Each row below holds a small network's activations on one input, seen along a few directions.
In each table, some parts of the input vary, and every possible input appears once, in random order.
Descriptions start from the smaller parts, as in this example, which fits no table here: one of 6 places along a line, together with either a single point or one of 11 places around a ring or (one of 3 separate values, together with one of 5 places around a ring).
Shared parts are said once, and a part with two or three values counts as separate values.

Other details of the inputs shift rows strongly along two fixed directions, in all tables alike. That doesn't count.

A family of inputs:
row 1: [-16  10  -7  27   5 -14   2  -3  -3  -6  -4  15   0 -16]
row 2: [11 17 -5 26 -2 -6 -7 -9  3 22 25 -3 -7 11]
row 3: [ -4  -1 -20  33  -5 -18   1  -1   1 -17 -12  16  -1 -14]
row 4: [ 15   3 -19  17 -14  -8 -16  -7  -4  26  20 -18   2  15]
row 5: [-23  12  -8  35  10 -20   2  -6   1  -7  -7  16   6 -27]
row 6: [  9   7 -25  34 -10 -15 -18 -10  -4  23  18 -12   1   7]
row 7: [  3 -16   4 -40 -13  17   0   8   0 -12  -6 -17  -4  18]
row 8: [-17  10  -9  40  15 -14   5  -5   0 -11  -4  13  -4 -19]
row 9: [  8  -5  22 -39   2  22   9   5   4   2  -2  -9   2  11]
row 10: [-21  14 -15  49  12 -24   7  -4  -3 -18  -6  23   3 -29]
row 11: [ 12  -5  19 -36  -2  19   2   7   3  15   6  -9   2  16]
row 12: [ 12  -4  19 -32  -1  19   1   6   2  14   6  -7   3  15]
row 13: [-14 -19  -4 -13   1  -1  22  11  -2 -48 -43  17   3 -23]
row 14: [-21   2 -28  37   5 -27  -2  -8  -3 -30 -15  17   3 -26]
row 15: [ 14 -14   1 -36 -11  13   1   7  -7   1  -5 -19   6  16]
row 16: [ 11  14   0  23   0  -6 -15  -7   7  32  28  -5  -3  16]
row 17: [-22 -22  -3 -28   6   3  17   5  -7 -50 -41  10   5 -22]
row 18: [  8  18  -8  36   0  -7 -11 -13   2  25  26  -3  -8   7]
row 19: [ 19  16   0  17  -6   1 -12  -9   3  32  32  -8  -7  23]
row 20: [-14 -23   0 -19   1   6  21  10  -4 -44 -44  14   2 -23]
row 21: [  6  20  -8  40   2 -11 -15 -15   7  30  28  -2  -4   3]
row 22: [ 10  11 -28  40 -11 -18 -21 -10  -4  22  19  -9   2   7]
row 23: [ 19  10  -2  11  -9  -1 -13  -6   1  41  33  -8  -6  20]
row 24: [ 20 -22   8 -43 -12  13  -8   7  -2  -4  -8 -19  -2  11]
row 25: [-21 -12  12 -22  13  10  24   9  -7 -35 -33  13   4 -24]
row 26: [-23 -20  -6 -22   6  -2  18   4  -6 -51 -39  11   7 -24]
row 27: [-16  14  -9  39  13 -12   6  -7  -1 -16  -5  15  -1 -21]
row 28: [ 12  13  -3  24  -1  -3 -14  -6   3  31  27  -5  -9  17]
row 29: [ 13 -15   1 -38 -12  10  -5   2  -3  -2  -1 -10   1  20]
row 30: [  8  -7  21 -39  -1  19   4   7   0   7  -1  -4   6  10]
row 31: [ 20 -13  -3 -17 -13   0 -13   2   1   5   4 -17  -3  11]
row 32: [-21  -8  11 -16  14   6  18   6  -3 -28 -28  13   9 -27]
row 33: [ 10  -6  17 -31  -1  19   6   8  -3   5   1  -5  -1  15]
row 34: [ 7  3  9 -9  0 11  4 -2  0  8  8 -6 -4  9]
row 35: [-23 -10  17 -21  20  11  20   9  -1 -36 -34  11   7 -22]
row 36: [ 3  0 11 -8  6  9 -2  0  4 13  6 -6 -2  7]
row 37: [ 22 -19   8 -41 -13  11  -8   9  -1  -6  -6 -17   0  14]
row 38: [ 19  12  -1  11  -8   0 -17  -6   0  41  32  -6  -6  20]
row 39: [  6  -7  19 -38  -6  16   7   7  -4   5  -2  -4   1  14]
row 40: [ 21   4 -19   8 -16 -12 -22  -9   3  27  28 -11  -6  24]
row 41: [ 14  15  -6  24  -3  -7 -10  -5   2  30  29  -3  -7  14]
row 42: [-22  16 -12  50  18 -24   5  -5   6 -15  -5  17   3 -27]
row 43: [-13 -21  -1 -17   1   5  19  10  -3 -45 -43  16   3 -21]
row 44: [  2  -9  21 -42  -3  17   6   6   0   9  -4  -6   5   7]
row 45: [ 18  11  -2  15  -6  -1 -12  -6   1  37  32  -8  -7  19]
row 46: [-10   1 -26  41   3 -33  -5  -2   1 -31 -14  10   1 -30]
row 47: [-21  -6  16 -20  17  13  21   5  -1 -37 -32  11   8 -24]
row 48: [ 11  14  -4  25   0  -7 -10  -5   4  26  26  -4  -9  16]
row 49: [  6  -9  -1 -27 -14   9  -4   6   2  -7   2 -15  -6  21]
row 50: [-21  13  -7  35   9 -21   3  -4   1 -10  -6  18   8 -25]
row 51: [  5   0  12 -12   4  10  -1   1   5  15   8  -7  -1  10]
row 52: [-23  15 -14  48  14 -24   1  -7   1 -11  -5  21   7 -33]
row 53: [  7  -6  19 -34   2  20   2   6   1  10   0  -6   3  10]
row 54: [  6  -6  22 -44  -4  16   5   7   2  10  -1  -7   5  12]
row 55: [  8  -9  19 -37   0  23   7   7  -4   6  -2  -7  -3  12]
row 56: [-20  13 -11  39  13 -23   5  -4   2 -13  -6  19   7 -29]
row 57: [-18  -8 -14   8   4  -9  12   4 -10 -38 -30   6  12 -23]
row 58: [ 11  -8  19 -38  -1  24   5   8  -3   8   0  -7  -2  16]
row 59: [  5  -7  22 -42  -4  19   1   6   0  13  -1  -6   5  11]
row 60: [  8  -9  21 -42   0  23   6   7   1  10   0  -9   2  12]
row 61: [-16   1 -29  52   0 -28   4  -5   1 -25 -17  21  -1 -29]
row 62: [-20  15 -17  49  12 -26   7  -4  -1 -16  -4  21   1 -28]
row 63: [  3   9 -24  33 -13 -14 -22  -9   4  13  22 -10 -10  14]
row 64: [  8  -7  19 -41  -6  17   8   8  -3   7  -1  -6  -1  16]
row 65: [  8  -6  17 -33  -6  17   2   5  -3  15   3  -7  -3  15]
row 66: [  6  19  -7  34   1 -10 -12 -14   7  28  27  -3  -2   4]
row 67: [ 15  17   0  21  -3  -3 -14 -10   7  32  30  -6  -2  15]
row 68: [  5 -11   1 -30 -13  15  -7   5   0  -5   0 -15  -5  21]
row 69: [ 11  11  -3  14  -9  -6 -12  -6   1  35  27  -5  -6  16]
row 70: [  5  -2  11 -12   3  11   4   2   0   9   6  -6  -5  11]
row 71: [ 22   4 -19  26 -14 -18 -29  -7   3  20  22 -12  -6   9]
row 72: [-21  14 -12  51  16 -22   7  -4   0 -20  -7  20  -1 -23]
row 73: [-23 -14  -3 -16   1   2  13  10  -2 -52 -32   5   2 -12]
row 74: [-22 -11  14 -24  14   8  23   8  -3 -32 -31  12  11 -27]
row 75: [  6   0  11 -13   2  11  -3   0   2  18   8  -5   0   7]
Each input here is: one of 5 places around a ring, together with either one of 5 separate values or (one of 2 separate values, together with one of 5 places along a line).
Changing only the place on the ring of 5 turns row 21 into row 67. The same change can be made to row 65. Which row results? -> row 39
Changing only the place on the ring of 5 turns row 43 into row 13. The same change can be made to row 35. Which row results? -> row 42
Change only the choice among 5 separate values in row 7. List by row number the other rows that result. -> row 4, row 26, row 31, row 61
Change only the choice among 2 separate values in row 27. List by row number the other rows that result. -> row 47
Change only the choice among 2 separate values in row 60. List by row number the other rows that result. -> row 45
Change only the place on the line of 5 in row 18. List by row number the other rows that result. -> row 8, row 25, row 55, row 65

A family of inputs:
row 76: [-19  -3 -14  13   1 -15   6  -1  -6 -26 -19  16   9 -23]
row 77: [  5  -5  25 -36   8  18   5   5   2   2  -4  -6   8   4]
row 78: [ 10   4 -17  16 -11 -11 -21  -7  -1  26  21 -11   3   9]
row 79: [-14  -5  13 -11  16   7  25   8  -5 -23 -25  18   5 -23]
row 80: [  3  -7   8 -34  -8  20   8   7   0  -4   2  -8  -7  21]
row 81: [ 5  6  8  2  3  3 -3 -2  5 20 11  2 -3  0]
row 82: [  2 -10  30 -58   2  32  12   7  -2   6  -7 -14   7  12]
row 83: [  7 -11  14 -37   0  18   3   7   1 -13  -5 -14  -4  16]
row 84: [-24   1  -8  14  10  -4  11  -1  -4 -36 -20   5  -1 -17]
row 85: [ 16   3 -11  14 -10 -16 -22  -7   1  21  19 -12   0   7]
row 86: [ 14   7  -6  21  -7  -3 -14  -7   7  18  20  -6 -12  19]
row 87: [ 16   2 -13  16 -13 -12 -19  -5   8  24  16  -5  -1   7]
row 88: [-28  18  -7  45  13 -21   7  -3  -2  -8  -3  23   4 -26]
row 89: [ 20   2 -14  16 -13 -11 -13  -4  -2  27  16  -3  -3  10]
row 90: [-14  -2  -6  19   7  -5  16   4  -2 -33 -20  15  -4 -15]
What do these inputs look like to the network? -> one of 3 separate values, together with one of 5 places around a ring
Changing only the place on the ring of 5 turns row 84 into row 80. The same change can be made to row 82. Which row results? -> row 88
Change only the choice among 3 separate values in row 90. List by row number the other rows that result. -> row 79, row 89
A walk changes only the place on the ring of 5. It starts at row 78 and steps to row 76. List the rest of the walk in order. -> row 89, row 87, row 85

A family of inputs:
row 91: [ 13 -27  15 -59  -9  14 -11  10   3 -13 -18 -14  11   4]
row 92: [-26   8   4  15  14 -13   5  -3   2 -12  -6   9   4 -24]
row 93: [-24   5   6  17  15 -13  18   5   0 -29 -19  21   2 -31]
row 94: [ -9 -15  28 -51   8  31  20   7  -5 -12 -23  -2   6   1]
row 95: [ 23  -2 -12 -14 -24  -7 -23  -3 -12  45  27 -18   9  24]
row 96: [  9  -4 -27  24 -20 -26 -17  -6   5  18   6  11  -1  -6]
row 97: [ 1 13 -4 35  3 -7  2 -6  1 14 11 12 -2 -1]
row 98: [  8 -11  28 -40   4  29  16  14  -4   3 -12   0  -2   7]
row 99: [-3  2 12 -8  9  8 15  3  0 -7 -7  9  4 -5]
row 100: [-22  10   2  14  18  -9   6  -4   3 -12  -5  12   7 -23]
row 101: [-26  -1 -19  18   3 -17  10   0  -1 -39 -32   9  18 -33]
row 102: [  9  24  -6  40   2 -18 -11  -8   7  28  32   7  -4   4]
row 103: [ -7  -1  16 -25  10  16   9   0   0  -1  -5  -1   8  -1]
row 104: [ 10  14 -30  51 -13 -14 -20 -13   4  13  31  -5 -21  21]
row 105: [  3 -10  27 -45   6  30   9   9  -3  10  -8  -7   1   6]
row 106: [ 26 -10 -10  -1  -8  -7 -12  -3  -3  14   3 -16   4  -3]
row 107: [  6   7 -15  24  -4  -5 -12  -3   2   6  20 -14 -14  24]
row 108: [-23   0 -18  24   7 -12  14   0  -4 -55 -27  16 -11 -14]
row 109: [ 31  -4   1 -20 -21  21 -16   0   4  27  32 -31 -19  51]
What do these inputs look like to the network? -> either one of 4 places along a line or one of 5 separate values or (one of 2 separate values, together with one of 5 places along a line)
Change only the choice among 2 separate values in row 97. List by row number the other rows that result. -> row 94
Change only the place on the line of 5 in row 98. List by row number the other rows that result. -> row 93, row 97, row 99, row 102
